These are the activations of a small neural network, seen along a few directions. Each row is one input.
Each table varies a few parts of the input and shows all the possible inputs, shuffled.
A made-up example of a description, with smaller parts first: one of 5 places around a ring, together with either a single point or one of 11 places around a ring or (one of 3 separate values, together with one of 6 places along a line).
Shared parts are said once, and a part with two or three values counts as separate values.
In the rows, 128 means zero.

Other details of the inputs vary at random and push rows far along two fixed directions, the same in every table; ignore that.

Table:
R1: [161 133 121 123 117 160 101 168 104 110 136  98  78 114 156 228]
R2: [ 82 121 143 126 122 121 118 125 140 123 149 153 162 141  72  43]
R3: [155  94 155 106 149 119 105 110 150 127 122 153 122 127 129  64]
R4: [144 141 115 144 124 136 130 133 115 144  98 113 104 117 151 204]
R5: [116 108 148 129 127 117 114 123 128 112 143 145 161 134 113  43]
R6: [ 72 133  84 142 135 129 189 135 123 150 139  68 159 149 107 124]
R7: [184  95 183 117 119 134  59 139 115  75 134 173 109 121 159  86]
R8: [141 103 159 121 138 124 103  97 138 129 118 176 125 119 110  88]
R9: [159  91 151 114 150 115 110 107 151 122 120 145 125 133 136  70]
R10: [ 85 115 140 125 139 118 128  90 155 152 123 172 149 130  71  56]
R11: [151  92 160 123 120 149  72 119 118  92 138 179 112 117 131 110]
R12: [ 63 170  95 152 136  97 192 134 137 185 116  77 168 146  93 135]
R13: [152  93 158 106 131 146  81 121 127  97 146 151 115 125 125  82]
R14: [142 141 113 127 142 132 137 145 130 144 110  97 103 126 139 185]
R15: [134  95 152 125 123 144  90 113 117 102 135 168 126 119 126  91]
R16: [ 59 104 119 141 138 123 161  93 134 140 146 144 188 136  76  24]
R17: [ 97 139 105 150 117 146 155 137 101 136 127 101 130 126 131 174]
R18: [194  86 180 126 118 126  70 137 117  78 137 162 115 121 172  82]
R19: [204 118 132 126 119 161  83 171  94  94 131 102  64 112 197 236]
R20: [106 188  80 120 106 129 192 101 137 134 156 129 144 125 145 178]
R21: [172 154 135 127 115 127  98 170 114 130 103 117  84 115 157 233]
R22: [208 142 159  86 107 119  81 108 152  71 161 201 118 117 185 105]
R23: [127 149 107 123 136 135 136 147 133 153 116 102 102 131 116 194]
R24: [ 73 163  94 155 134  96 199 136 137 178 113  79 166 150 100 130]
R25: [102 164 110 137 127 110 152 144 129 159 109 105 136 136 101 151]
R26: [ 73 162 104 148 121 125 161 154 114 140 136  86 150 142 102 158]
R27: [170 122 116 129 124 152 115 167 100 105 127  87  90 118 181 216]
R28: [ 65 158  92 132 146 119 183 123 147 179 122  86 143 141  73 128]
R29: [105 108 136 129 141 115 142  91 144 149 113 155 158 128  99  54]
R30: [168 162 105  89 117 131 136 112 151 102 164 139 112 119 173 165]
R31: [113  88 141 139 130 129 129 102 126 111 135 150 155 131 124  56]
R32: [131 129 116 146 131 123 152 123 124 143  98 114 125 121 147 158]
R33: [116 163 117 140 125 116 149 150 124 156 105  99 127 137 129 172]
Each input here is: one of 3 separate values, together with either a single point or (one of 2 separate values, together with one of 5 places along a line).
Changing only the choice among 3 separate values turns R20 into R30. The same change can be made to R32. Which row results?
> R9
Change only the choice among 2 separate values in R15. List by row number the other rows that result.
> R8
List by row number the other rows that have the choice among 3 separate values in common with R7.
> R2, R5, R12, R18, R21, R22, R24, R25, R26, R33

Table:
R34: [153  99 158 124 128 125 101 121 126 105 130 158 132 127 140  80]
R35: [113 143 107 140 126 126 151 145 120 139 127  88 134 135 130 157]
R36: [139 135 132 133 119 132 114 147 114 119 128 122 116 124 138 160]
R37: [143 141 126 138 125 123 128 142 121 136 109 118 113 124 145 177]
R38: [113 141 110 139 131 125 150 129 125 152 112 108 125 126 123 166]
R39: [164 103 151 119 126 145  85 130 119 103 131 152 103 117 144 134]
R40: [150 135 131 127 131 124 118 141 129 133 114 120 110 126 140 160]
R41: [144 165 109 114 110 136 135 128 129 111 149 131 117 121 156 183]
R42: [106 149 110 138 123 130 142 148 120 139 131  97 129 132 117 164]
R43: [ 74 142 104 132 142 117 170 116 145 168 122 107 152 141  85 104]
R44: [110 133 106 144 126 133 153 134 115 138 124  98 133 128 132 159]
R45: [128 134 138  97 132 110 132  81 169 122 148 184 153 130 114  44]
R46: [ 72 115 116 131 141 123 159 102 141 146 138 127 169 142  85  48]
R47: [136 136 122 128 123 139 120 152 116 125 128 108 109 127 137 176]
R48: [161 104 160 110 139 123  93 120 143 119 122 161 116 127 129  85]
R49: [102 142 106 135 126 137 145 142 119 140 130  97 123 131 116 166]
R50: [112 134 106 138 130 134 151 139 120 139 128  92 128 132 131 157]
R51: [169 102 152 129 125 134  98 131 116 101 125 147 113 118 160 129]
R52: [164 112 156 125 119 135  88 137 116 101 128 155 110 120 147 132]
R53: [140 103 157 123 125 133  95 118 125 106 132 165 127 123 125  89]
R54: [132 131 121 137 119 142 123 142 111 125 125 116 112 119 139 180]
R55: [108 128 127 103 128 115 146  82 162 116 162 170 173 136 109  22]
R56: [ 73 140 103 136 141 119 172 112 142 168 122 110 153 139  85 106]
R57: [179 106 161 122 129 129  87 123 126 111 112 163 103 116 154 130]
R58: [143 131 120 132 128 134 130 150 115 124 126 100 113 127 150 170]
R59: [157 109 161 118 133 117  97 119 139 120 120 163 124 126 129  86]
R60: [ 71 142 106 144 131 115 172 125 132 153 133 100 167 144  96  95]
Changing only one part turns R48 into R47. The same change can be made to R45. Which row results?
> R41
What do these inputs look like to the network?
> one of 3 separate values, together with either a single point or one of 8 places around a ring
List by row number the other rows that have the choice among 3 separate values in common with R50.
> R34, R35, R44, R46, R51, R55, R58, R60
Start at R37 and move only the place on the ring of 8, one step at a time. The first step leads to R59. Which rows follow, in order?
> R40, R48, R43, R56, R38, R57

Table:
R61: [139 135 110 143 123 142 136 152 102 119 127  90 115 124 160 195]
R62: [ 48 163  82 145 128 125 188 144 125 163 140  68 163 147  84 136]
R63: [166  91 168 111 137 130  83 107 139 114 119 180 111 120 127  81]
R64: [ 55 155  81 156 128 119 197 135 123 165 127  76 166 144  96 140]
R65: [108  93 148 120 133 133 110 102 137 115 147 164 150 130  96  37]
R66: [207  80 185 111 131 130  61 118 125  90 121 183 104 115 166  86]
R67: [177 130 133 134 118 142  99 152 106 114 110 122  85 109 171 224]
R68: [189 165 124  91 108 130 121 107 146  89 158 168 110 114 187 165]
R69: [152 144 128 134 123 129 117 156 117 128 113 107  99 123 153 195]
R70: [ 96 105 143 125 132 125 122 102 139 128 138 163 154 135  88  42]
R71: [ 73 163  95 144 126 121 173 148 122 158 130  81 149 141  99 152]
R72: [160 141 126 129 129 128 115 154 123 134 108 107  94 122 154 200]
R73: [ 94 100 140 122 148 108 143  89 159 148 125 156 165 141  84  10]
What do these inputs look like to the network?
> either a single point or (one of 3 separate values, together with one of 4 places along a line)
Change only the place on the line of 4 in R67. List by row number the other rows that result.
> R63, R65, R70
Change only the place on the line of 4 in R73. List by row number the other rows that result.
> R61, R64, R66
